A small network was shown many inputs. Here are its activations along a few directions, one row for each input.
Each table varies a few parts of the input and shows all the possible inputs, shuffled.
A made-up example of a description, with smaller parts first: one of 3 separate values, together with either a single point or one of 9 places around a ring or (one of 4 places along a line, together with one of 8 places around a ring).
Shared parts are said once, and a part with two or three values counts as separate values.

Other details of the inputs shift rows strongly along three fixed directions, in all tables alike. That doesn't count.

Table:
x1: -12  -1  -18  3  -14  10  5  -17  9  -18  6
x2: 4  8  5  1  -27  -29  6  23  -1  0  -25
x3: 15  -11  15  19  26  -1  -20  6  -19  30  -18
x4: 3  10  7  -23  -11  4  11  -3  5  -17  6
x5: 0  0  -22  28  14  4  0  -7  -18  23  -17
x6: 28  6  0  1  -9  -7  7  8  -2  -10  -28
x7: -28  13  -3  9  -13  12  16  -23  9  -31  3
x8: 4  -7  -12  -15  -4  -7  -1  -2  4  -6  19
x9: 1  13  -4  14  -9  23  16  -11  -10  -6  -32
x10: -1  -4  -27  28  6  12  -7  -10  -10  15  -16
x11: 23  -2  -10  9  10  7  -12  10  -6  15  -7
x12: -27  -11  2  13  4  10  -5  -18  8  7  17
x13: 4  2  11  25  -12  -15  12  6  1  -12  -24
x14: -7  -7  10  9  -5  -8  5  0  6  -10  8
x15: -13  14  -5  0  -9  28  14  -19  12  -14  7
x16: 0  5  -1  26  21  20  -10  -3  -21  19  -24
x17: -15  -6  10  0  -15  -7  1  -6  11  0  11
x18: 15  8  -7  10  -7  -19  13  4  -8  -2  -24
x19: -24  5  -7  15  21  37  -11  -15  0  7  19
x20: -18  3  -17  4  -10  17  11  -23  12  -29  11
x21: 18  5  -15  22  -7  -10  10  12  -6  -12  -30
x22: -5  7  6  -2  5  11  -6  -2  6  -2  13
x23: -11  1  9  -22  7  -5  6  5  18  -12  -1
x24: -6  8  1  20  5  4  15  7  -3  -8  -46
x25: 15  15  9  15  -3  -3  1  6  -3  3  -26
x26: 9  -10  3  -38  -2  -14  8  16  18  -16  3
x27: -4  2  15  9  -4  10  -1  4  8  -1  3
x28: -21  -7  6  16  18  33  -12  -18  8  10  23
x29: 3  -4  -12  23  21  -8  -18  3  -17  36  -8
x30: -17  7  -7  -11  -26  -2  16  -3  7  -15  10
x31: -3  14  4  -20  -17  10  14  2  13  -20  17
x32: -16  9  -3  -5  -9  30  10  -20  2  -16  1
x33: 4  -18  14  -17  14  -22  -14  12  1  10  36
x34: -17  -2  10  7  -14  -1  13  -15  13  -21  8
x35: 6  -1  -5  -8  5  15  -7  -8  6  -7  10
x36: 17  -3  19  8  -24  -36  8  11  2  -3  -22
x37: -15  -11  -3  35  5  6  -6  -4  -10  24  -16
x38: -25  -3  -10  3  15  8  -11  -20  0  8  29
x39: 15  -11  -1  -30  15  2  -21  6  -5  5  26
x40: 2  -13  28  -30  -4  -25  8  22  16  -12  4
x41: -24  -1  -3  -9  -13  -5  -2  -1  6  -4  20
x42: -25  4  -14  1  -15  13  10  -18  5  -9  11
x43: -12  -13  -12  1  37  -1  -22  0  -11  21  39
x44: 3  -3  -12  22  16  -11  -18  11  -20  38  -16
x45: 4  17  0  12  -13  16  20  -6  -12  -9  -37
x46: 8  2  -18  30  15  28  -5  -10  -8  12  -19
x47: -6  1  -21  25  10  10  0  -12  -14  21  -13
x48: -17  -12  8  -5  -11  -11  -5  6  7  6  15
x49: -16  17  -2  -4  -7  28  16  -23  6  -22  0
x50: 20  5  26  6  -15  -17  9  7  2  -10  -29
x51: -18  13  -4  -2  -3  28  18  -28  5  -20  3
x52: -3  0  -7  -14  -1  -9  5  -7  0  0  21
x53: 14  6  20  17  -12  -4  9  4  5  -1  -28
x54: 6  2  2  -26  -13  -24  10  14  6  -20  24
x55: -3  -7  1  -15  19  -17  -15  13  -3  6  36
x56: 2  11  5  -24  -10  4  8  -8  12  -13  19
x57: 1  2  17  23  -12  10  4  -5  -5  -4  -35
x58: -25  -2  -14  0  30  27  6  -14  5  6  0
x59: -4  -11  -4  -19  4  6  8  9  9  -18  0
x60: 15  10  -4  -3  -23  -24  14  11  -2  1  -21
x61: 6  -20  -15  -29  14  -12  -26  13  -2  24  46
x62: 1  -13  -12  -11  30  25  -23  -6  -12  17  27
x63: 1  8  8  -6  6  3  -6  -6  8  -1  9
x64: 20  8  6  3  -12  -34  6  16  -5  5  -19
x65: -21  -2  -19  0  -18  14  5  -9  8  -14  10
x66: 25  3  26  5  -12  -19  3  12  5  0  -26
x67: 30  11  20  -9  -3  -26  -4  24  -8  1  -19
x68: 2  -6  21  -15  -18  -27  6  5  13  -11  16
x69: 12  -7  -4  -25  -13  -21  6  15  9  -23  21
x70: 7  -3  -12  26  30  -11  -17  4  -20  31  -8
x71: -5  15  1  13  -29  -13  14  0  6  -11  -28
x72: 19  -8  -1  -34  26  -6  -18  13  -4  28  45
x73: -25  1  -3  8  18  36  -14  -25  -7  4  10
x74: 8  4  17  -25  -2  -12  -6  5  1  -8  13
x75: 26  -12  1  -17  30  -26  -6  36  -16  28  -10
x76: 3  -3  -9  -16  -11  -9  4  -3  10  -20  16
x77: -4  -15  11  1  34  13  -28  -5  -5  25  24
x78: 13  -6  1  -31  -4  -28  4  16  0  -10  32
x79: -12  -21  6  -12  13  -12  -24  4  1  27  34
x80: 31  -2  9  -5  28  -22  -21  21  -18  30  -3
x81: 26  -6  -11  10  29  7  -22  5  -23  25  -17
x82: 4  0  -4  -12  -7  18  -1  -7  2  -12  2
x83: -2  -4  -30  33  9  15  -7  -8  -12  22  -23
x84: 2  -5  -3  -32  -14  -25  -2  20  2  5  26
x85: -16  8  -12  7  -5  11  18  -18  2  -16  1
x86: 19  -7  25  -8  -4  -30  11  22  9  0  -34
x87: 12  -6  29  -22  -11  -10  -4  12  7  -3  8
x88: 8  1  -16  12  -22  -10  5  16  -3  1  -30
x89: -14  7  -6  -1  -16  33  8  -24  7  -28  -5
x90: -13  9  -10  2  -9  34  7  -10  14  -23  7
x91: 18  11  16  -4  -13  -10  3  13  -7  -1  -27
x92: -2  -4  12  25  15  18  -8  -5  -14  19  -20
Description of these inputs: one of 4 places along a line, together with either one of 2 separate values or one of 10 places along a line or one of 11 places along a line.
Question: Changing only the place on the line of 4 turns x72 into x53. The same change can be made to x84. Which row results?
Answer: x48
Question: Changing only the place on the line of 4 turns x11 into x15. The same change can be made to x21. Which row results?
Answer: x54
Question: Changing only the place on the line of 4 turns x82 into x87. The same change can be made to x59. Which row results?
Answer: x40
Question: Change only the place on the line of 4 in x7. List by row number the other rows that result.
Answer: x20, x33, x85
Question: Start at x2 and move only the place on the line of 11, one step at a time. The first step leads to x41. Which rows follow, in order?
Answer: x44, x71, x29, x38, x64, x70, x7, x43, x55
Question: Change only the choice among 2 separate values in x40. List by row number the other rows that result.
Answer: x86
Question: Change only the place on the line of 10 in x67. List by row number the other rows that result.
Answer: x16, x19, x22, x25, x63, x73, x74, x80, x91
Question: Change only the choice among 2 separate values in x26. List by row number the other rows that result.
Answer: x59

Table:
x93: 17  -3  2  -8  11  -5  -6  17  -8  11  -15
x94: -7  15  -19  46  -9  26  10  -19  -12  -2  -34
x95: -17  -5  -10  1  11  0  -5  -5  4  4  21
x96: 17  4  0  -2  4  -14  -5  10  -16  15  -6
x97: -4  -7  -12  -3  11  12  -4  -6  3  -4  22
x98: -8  -4  -4  -11  18  10  -2  -8  1  -4  17
x99: 14  16  12  -14  -33  -14  19  8  4  -16  -19
x100: -22  8  9  -16  -26  -7  23  -8  17  -34  8
x101: -17  3  0  -9  -30  -6  18  -4  19  -32  13
x102: -7  -2  21  0  6  13  -12  -12  5  5  19
x103: -6  -3  -11  -6  16  10  -5  -7  6  -4  19
x104: 8  3  39  -5  -27  -26  11  13  16  -18  -17
x105: 12  -11  -9  6  -1  -22  -7  12  -7  15  -5
x106: -24  10  -13  46  0  27  18  -19  -6  2  -46
x107: -3  -10  -15  -6  9  11  -7  -11  4  -4  21
x108: 21  -8  25  4  15  -6  -11  11  -1  10  -11
x109: 15  3  2  -6  1  -6  -9  15  -13  18  -10
x110: -8  -5  -4  -13  17  16  -1  -6  4  1  15
x111: 19  5  -5  2  3  -14  -7  11  -10  15  -4
x112: -21  -7  -2  -9  10  8  -7  -1  2  8  15
x113: 22  -2  -8  3  -4  -14  -10  8  -12  15  -3
Question: Changing only one part turns x97 into x101. The same change can be made to x110. Which row results?
Answer: x106
Question: Describe the family of inputs behind these rows.
Answer: one of 3 separate values, together with either a single point or one of 6 places along a line
Question: Change only the choice among 3 separate values in x103. List by row number the other rows that result.
Answer: x95, x111

Table:
x114: 24  -4  -8  12  26  -15  -17  23  -15  28  -9
x115: -7  9  11  17  15  33  1  -22  -3  -2  -19
x116: -21  4  -11  20  0  23  11  -17  7  -21  -4
x117: 16  -9  21  4  -2  -38  -12  26  -3  20  -9
x118: -8  9  4  -14  -23  -7  19  3  10  -20  -14
x119: 31  5  5  -9  -1  -33  -6  16  -9  11  -10
x120: -6  -24  -6  -24  17  3  -13  -3  7  7  33
x121: -13  -15  -3  -23  14  2  -10  1  9  -6  38
x122: 12  -7  -12  20  27  2  -9  -1  -15  27  3
x123: -24  10  -12  22  -7  32  7  -25  -4  -4  -7
x124: 11  -1  26  0  -15  -40  2  23  0  11  -14
x125: 28  -7  7  -19  5  -36  -8  39  -11  18  -3
x126: -7  8  -5  3  -9  6  5  -18  0  -7  -1
x127: -8  -2  16  25  -14  -9  5  -1  9  -5  -20
x128: 30  -3  8  -13  -5  -29  -13  20  -20  11  -7
x129: 13  -5  -13  15  20  0  -14  2  -9  24  -3
x130: -14  -14  -4  -21  0  13  -14  -12  6  -7  45
x131: -13  -2  18  -20  11  27  -9  -10  14  -11  30
x132: -2  2  3  0  -15  -3  19  -3  6  -25  -13
x133: 11  -8  14  -48  -24  -20  1  6  15  -19  44
x134: 7  10  -1  15  -19  -2  19  0  8  -25  -26
x135: -2  9  7  -17  -30  -9  25  2  11  -23  -20
x136: 27  0  -1  -2  13  -25  -8  31  -13  22  -9
x137: 7  -5  -12  18  11  9  -17  3  -12  21  -5
x138: -18  8  -18  30  22  24  1  -24  -9  3  -12
x139: -4  -4  -8  -12  16  5  -19  -2  6  12  36
x140: 14  -12  -6  8  12  -3  0  2  -9  16  -22
x141: -11  -8  0  -31  16  -6  -10  8  0  6  37
x142: -24  4  -17  31  12  31  3  -15  -1  -7  -11
x143: 0  -4  -12  20  31  2  -11  -2  -23  22  -15
x144: -20  -2  -2  -23  14  6  -5  -4  5  -3  40
x145: 14  -11  -8  10  14  -9  -7  13  -8  18  -19
x146: -21  1  -6  -18  9  12  -1  -13  9  1  45
x147: 4  22  5  -1  -42  -7  28  1  16  -30  -22
x148: 9  8  10  -39  -17  -25  2  11  13  -10  26
x149: -3  16  0  3  -13  -2  17  0  2  -17  -16
x150: -23  -1  -3  -18  -2  18  -8  -16  0  -6  37
x151: -11  9  8  21  16  40  0  -17  -5  5  -21
x152: -6  -7  3  -34  -2  -2  -10  -11  3  -5  48
x153: -15  4  -16  26  -5  27  6  -24  5  -7  -8
x154: -10  -15  0  -28  5  -1  -4  -4  11  -7  31
x155: 25  1  7  -13  -3  -31  1  33  -6  7  -9
x156: -21  -8  -1  -30  3  1  -2  -11  10  -12  32
x157: -24  14  -11  14  -13  26  12  -24  5  -10  -4
x158: 6  4  4  -5  -27  -9  18  8  13  -20  -28
x159: 13  -12  -12  18  16  6  -18  3  -16  25  -1
x160: 2  14  23  -1  -15  16  17  -2  10  -21  -25
x161: 33  7  7  -8  -13  -35  7  33  -4  9  -13
x162: -20  -8  -3  -16  15  12  -3  -16  9  -12  42
x163: -16  -1  -17  27  23  28  1  -24  -3  1  1
x164: 1  -6  14  22  7  -19  -8  4  -10  21  -15
x165: 3  10  5  -6  -33  -5  20  -9  13  -28  -6
x166: 6  19  3  11  -33  -7  23  6  12  -27  -25
x167: 23  -9  -3  -3  10  -24  -12  29  -9  21  -18
x168: 12  -8  -5  5  12  -9  -2  2  -15  18  -24
x169: 5  -6  25  -28  11  10  -7  -3  10  -6  27
x170: 11  -12  -8  14  16  6  -18  -2  -22  24  -1
x171: 2  1  -11  10  8  4  -8  4  -8  22  -1
x172: -18  7  -12  24  13  18  6  -20  -8  -7  -14
x173: 9  14  21  8  -17  16  14  -5  11  -24  -34
x174: 10  -2  -14  19  16  3  -18  6  -11  29  -5
x175: 9  -6  -14  17  18  6  -19  8  -21  35  -4
x176: 33  -2  1  6  0  -27  -1  24  -7  13  -15
x177: -3  11  7  -11  -38  -9  28  8  16  -29  -25
x178: -16  6  -13  22  2  27  7  -31  4  -9  -3
x179: -18  -16  -7  -24  24  8  -21  3  4  4  48
x180: 0  20  5  1  -31  -9  28  -10  10  -33  -16
x181: 3  -10  -10  6  15  4  -5  8  -10  26  -13
x182: -26  -1  8  32  -1  10  1  -10  1  7  -11
x183: -19  5  -14  28  -3  32  0  -16  -12  2  -14
x184: 6  -3  14  -49  -29  -19  -5  14  17  -24  41
x185: -1  3  27  9  -31  -25  18  3  12  -17  -19
Question: Describe the family of inputs behind these rows.
Answer: one of 6 places around a ring, together with either one of 2 separate values or one of 10 places along a line
Question: Changing only the place on the ring of 6 turns x183 into x128. The same change can be made to x155. Which row results?
Answer: x172
Question: Changing only the place on the ring of 6 turns x151 into x131. The same change can be made to x144. Which row results?
Answer: x142
Question: Change only the choice among 2 separate values in x169. List by row number the other rows that result.
Answer: x185
Question: Change only the place on the line of 10 in x150. List by row number the other rows that result.
Answer: x118, x123, x135, x141, x144, x146, x148, x149, x157
Question: Change only the place on the ring of 6 in x178. List by row number the other rows that result.
Answer: x119, x129, x139, x147, x148
Question: List by row number the other rows that have the place on the ring of 6 in common with x127.
Answer: x116, x120, x121, x129, x130, x134, x145, x153, x159, x173, x176
